These are the activations of a small neural network, seen along a few directions. Each row is one input.
In each table, some parts of the input vary, and every possible input appears once, in random order.
A made-up example of a description, with smaller parts first: values(3) and (point or ring(9) or (ring(5) and line(6))).
Shared parts are said once, and a part with two or three values counts as separate values.
In the rows, zero is written as 128.

Table:
x1: [ 87 119 121 126 142 119 109 101 128 144 113 113 141 129]
x2: [103 127  88 146  83 116 136 222  63 115 114 153 136 137]
x3: [ 85  92 141 129 140 136 118 129 109 127  92 111 146  96]
x4: [168  81  50 112  99 108 195 125 168 184 222 142 119 196]
x5: [ 62  91 151 163 111 136 125 136  90 105  91  95 146  96]
x6: [133 124 105 112 137 136 119  66 172 144 184  97 168 121]
x7: [203 138 142  85 154 128 150  62 163 155 182 107 181 126]
x8: [ 92 170 141 113 126 108  75 136 121 102  90 124 104 119]
x9: [179 179 164  87 142 115  98 131 130 113  73 154 122 112]
x10: [201 150 161  99 161 122 147  81 164 186 110 139 139 123]
x11: [126 139 119 124 144 120 120  78 168 168 119 129 143 127]
x12: [ 87  99 125 116 120 157 121  94 136 125 157 109 138 153]
x13: [ 57 159 171 180 139 129 113 183  83  40  56 129  73  89]
x14: [100 101 115 124 125 137 106  83 131 121 176  77 164 129]
x15: [115  57  61 159  72 152 169 152  67 140 200  97 172 137]
x16: [193 132 154  77 147 147 164  72 166 160 163 141 155 149]
x17: [178 117 139 102 138 155 133  77 146 137 160  91 177 123]
x18: [ 91 142 158 116 129 122  87 164 100  84  71 120 108  86]
x19: [ 98  56  65 141  75 171 184 170  72 145 187 133 150 154]
x20: [166 112 149  92 132 177 147  90 152 143 140 125 149 142]
x21: [ 63  71 154 151  93 176 134 132 102  91 137  94 139 114]
x22: [168 132 145 101 155 140 134  99 144 163  98 130 150 117]
x23: [127 115 119 108 130 153 134  75 175 143 156 134 145 150]
x24: [ 89 183 152 155 159 113  89 142 119  83  77 146  67 128]
x25: [139 182 132 103 142  91  87 118 154 116  91 163 118 118]
x26: [169 165  95 167 135  76 137 190 170 157 145 181  58 177]
x27: [ 82 158 163 150 163 125 102 170  97  63  60 146  79  93]
x28: [180 148  85 125 102  64 132 179 166 165 147 163  92 172]
x29: [208 202 180  85 146  98 107 110 147 142  97 158 114 118]
x30: [103  75  74 167  89 142 170 178  72 166 134 126 147 141]
x31: [183  85  44 127  98  93 181 111 167 181 232 105 137 176]
x32: [ 93  78 133 127 124 154 112 108 110 110 168  71 170  94]
x33: [133 197 147 149 168 108  97 123 157 105  81 174  73 123]
x34: [ 72 139 171 149 101 121  98 173  85  55  57 110 106  89]
x35: [ 73  72 139 155 101 151 118 121  92  85 162  67 173  89]
x36: [169 196 174 128 173 127 108 136 130 102  68 171  84 116]
x37: [ 88 147  96 186 113 129 145 231  67 104 109 170 103 143]
x38: [ 86  72 144 120 120 171 129 120 115 109 140 108 144 121]
x39: [174 100  63 139 111  81 176 134 170 208 170 138 115 180]
x40: [198 217 190 125 177 113 115 117 150 133  91 175  74 118]
What is each input in this table made of? -> line(5) and (values(2) or line(6))
The inputs of x27 and x32 match in every part but the line(5) part. If x37 is changed in the same way as x27 into x32, which row does it become? -> x15
Start at x14 and move only the line(5) part, one step at a time. The first step leads to x12. Which rows follow, in order? -> x1, x8, x24
Which other rows does x2 become when the values(2) part takes its other values? List them by row number. -> x28
Which other rows does x20 become when the line(6) part takes its other values? List them by row number. -> x12, x16, x21, x23, x38
Which other rows does x19 become when the values(2) part takes its other values? List them by row number. -> x4

Table:
x41: [137 129 158 155 148 115 132 176 114 115  77 149 111 110]
x42: [124 183 199 122 169 152 106 111 101  81  63 141 106 103]
x43: [105 140 122 179 132  86 100 163 144 123 108 122  77 132]
x44: [ 11  19  94 185  72 187 149 145  71 109 152  65 177 111]
x45: [112 163 137 123 132  86  54 121 157  97 111 102 104 118]
x46: [126 142 128 103 161 153 119  76 180 148 139 147 114 155]
x47: [113 164 184 139 161 129 107 119  90 109  40 127 121  85]
x48: [140 145 148 121 125 112 113 188 101  91  91 153 118 106]
x49: [169 118 151  81 139 132 148  69 180 149 163 128 124 148]
x50: [150 101 130 101 135 108 155  80 164 181 140 108 149 131]
x51: [119 179 171 145 142 145 133 167  79  86  75 165  85 113]
x52: [136 154 168 120 171 139 124 107 132  75 108 136 122 101]
x53: [112 176 161 126 118 118 110 191  61  95  60 156 113 100]
x54: [111 118  89 152 125 126 144 138 143 176 123 163 125 160]
x55: [ 14  37 106 167  74 206 155 136  75  76 190  84 168 127]
x56: [107 163 115 172 122 106 108 149 149  87 143 143  70 147]
x57: [ 10  33  86 143  60 182 134 161  52  89 165  57 186 108]
x58: [193 107 107  85 115 130 135  93 140 170 195  96 182 124]
x59: [189 117 117 110 133 156 162  71 163 161 217 112 172 146]
x60: [155 108  91  92  91 105 156 144 126 156 150 132 137 150]
x61: [114 161 163 167 129 132 125 175  81 114  46 156 104 102]
x62: [148 148 163 140 153 141 134 167 124  84 102 161  93 124]
x63: [153  95 100 132 102 113 172 128 146 178 142 136 130 150]
x64: [114 136  95 130 138 139 152 131 143 147 151 172 108 175]
x65: [181  91  82 152 107 129 180 129 127 191 189 123 167 149]
x66: [105 124 108 123 155 123 128  85 159 177 122 133 140 137]
x67: [145 150 170  99 150 123  88 135 127  88  78 125 136  93]
x68: [196 106  99 128 120 146 179 123 133 161 214 134 141 164]
x69: [107 147 144 157 154  88  76 106 166 120 103  99  94 117]
x70: [111 131  70 113 110 120 130 151 122 153 133 156 128 153]
x71: [102 168 140 143 154  97  90  94 159  85 143 117  90 129]
x72: [170 111 121 107 118 131 169 123 156 150 162 148 104 168]
x73: [115 139  95  95 121 132 103  95 156 150 129 139 149 138]
x74: [187  95 107 119 135 134 157  78 152 193 186  90 170 118]
x75: [167 112 134  64 113 110 124  92 160 157 143 115 147 133]
x76: [ 98 159 108 146 109  74  91 177 123  99 126 127  98 133]
x77: [131 179 197 101 145 134  72 136  94  92  37 131 120  91]
x78: [183 103  73 112  96 121 164 146 107 170 198 118 174 150]
x79: [134 138 164 142 159 127 115 117 136 107  75 126 140  93]
The inputs of x57 and x44 match in every part but one. If x75 is changed in the same way as x57 into x44, which row does it become? -> x50
What is each input in this table made of? -> values(3) and (point or (values(2) and line(6)))
Which other rows does x77 become when the values(3) part takes its other values? List them by row number. -> x42, x47
Which other rows agree with x46 in the values(3) part? List them by row number. -> x42, x49, x51, x52, x55, x56, x59, x62, x64, x68, x71, x72
Which other rows does x46 become when the values(3) part takes its other values? List them by row number. -> x66, x73

Table:
x80: [121 126 150 106 153 125  98  62 150 140 112  99 180  96]
x81: [148 189 201 129 166 130  98 108 127  81  75 146 102 111]
x82: [ 77 117  98 156  80  93 106 201  86 106 120 104 120 111]
x83: [110  94 114 127 104 183 158 143 109 133 163 128 165 137]
x84: [111  55 103 150 105 165 163  93 134 147 188  99 152 145]
x85: [126  92 145  94 111 132 104  94 120 116 145  67 184  92]
x86: [244 161 103  69 148  93 155  52 228 204 181 128 150 152]
x87: [107  98 116 146  89 122 141 199  59 100 112 121 135  96]
x88: [127  94 141 114  90 144 124 136  85 118 126  93 158 106]
x89: [103 134 121 153 134 119 135 166  86 121  79 141 128 108]
x90: [133 146 172 112 159 147 118 136 126 113  73 151 102 126]
x91: [140 196 212 105 183 116  83  67 167  91  96 119 126  92]
x92: [123 127 145 127 133 138 119 104 115 141  92 124 155 112]
x93: [125 124 140 139 138 145 129 139 102 138  87 134 153 107]
x94: [225 156  88 110 134  82 171 145 158 193 164 185 102 179]
x95: [107  61 104 160 111 170 179 131 125 150 182 104 153 142]
x96: [151 185 194 144 173 137 105 142 115  80  71 157  99 102]
x97: [129 153 181 106 145 139 113 101 150 123  77 148 108 130]
x98: [ 74 152 102 164 124  90  99 168 114 126  86 124 114 121]
x99: [108  60 109 133 130 150 146  53 176 150 205  65 180 129]
x100: [127 148 183  78 165 130  87  56 173 119  99 120 125 110]
x101: [ 83  69  89 172 101 145 182 151 108 141 179 117 122 141]
x102: [ 56  74  63 174  98 117 136 147 117 135 191  98  98 158]
x103: [ 91  95  92 139 101 157 157 166  86 113 158 142 135 134]
x104: [111  90 116  92 126 165 121  64 148 127 188  84 185 124]
x105: [110  97 118 115 101 174 150 111 121 131 165 114 169 145]
x106: [ 61 108  72 142  91 129 116 161 102 114 170 120 113 153]
x107: [ 85 163 130 137 133 100  81 156 138  97  75 152  59 135]
x108: [127 195 176 153 165 117 109 164  97  65  63 156  70 106]
x109: [250 150 100  96 141 108 169 123 173 203 167 173 124 174]
x110: [247 154 102  84 134 104 163  89 185 203 169 158 124 176]
x111: [111 152 155 127 143 128 121 155 114 100  67 163  75 126]
x112: [198 168  64 125 125  52 136 153 184 189 171 179  93 192]
x113: [104 205 149 170 153  87  71 169 126  59  67 154  60 112]
x114: [129  90 134 132  94 148 137 175  74 112 119 112 163  99]
What is each input in this table made of? -> line(5) and (point or line(6))
Which other rows agree with x97 in the line(5) part? List them by row number. -> x81, x84, x88, x92, x105, x110
Which other rows does x93 become when the line(5) part takes its other values? List them by row number. -> x80, x89, x92, x98
Which other rows does x87 become when the line(6) part takes its other values? List them by row number. -> x89, x101, x103, x108, x111
Which other rows does x100 become when the line(6) part takes its other values? List them by row number. -> x80, x85, x91, x99, x104
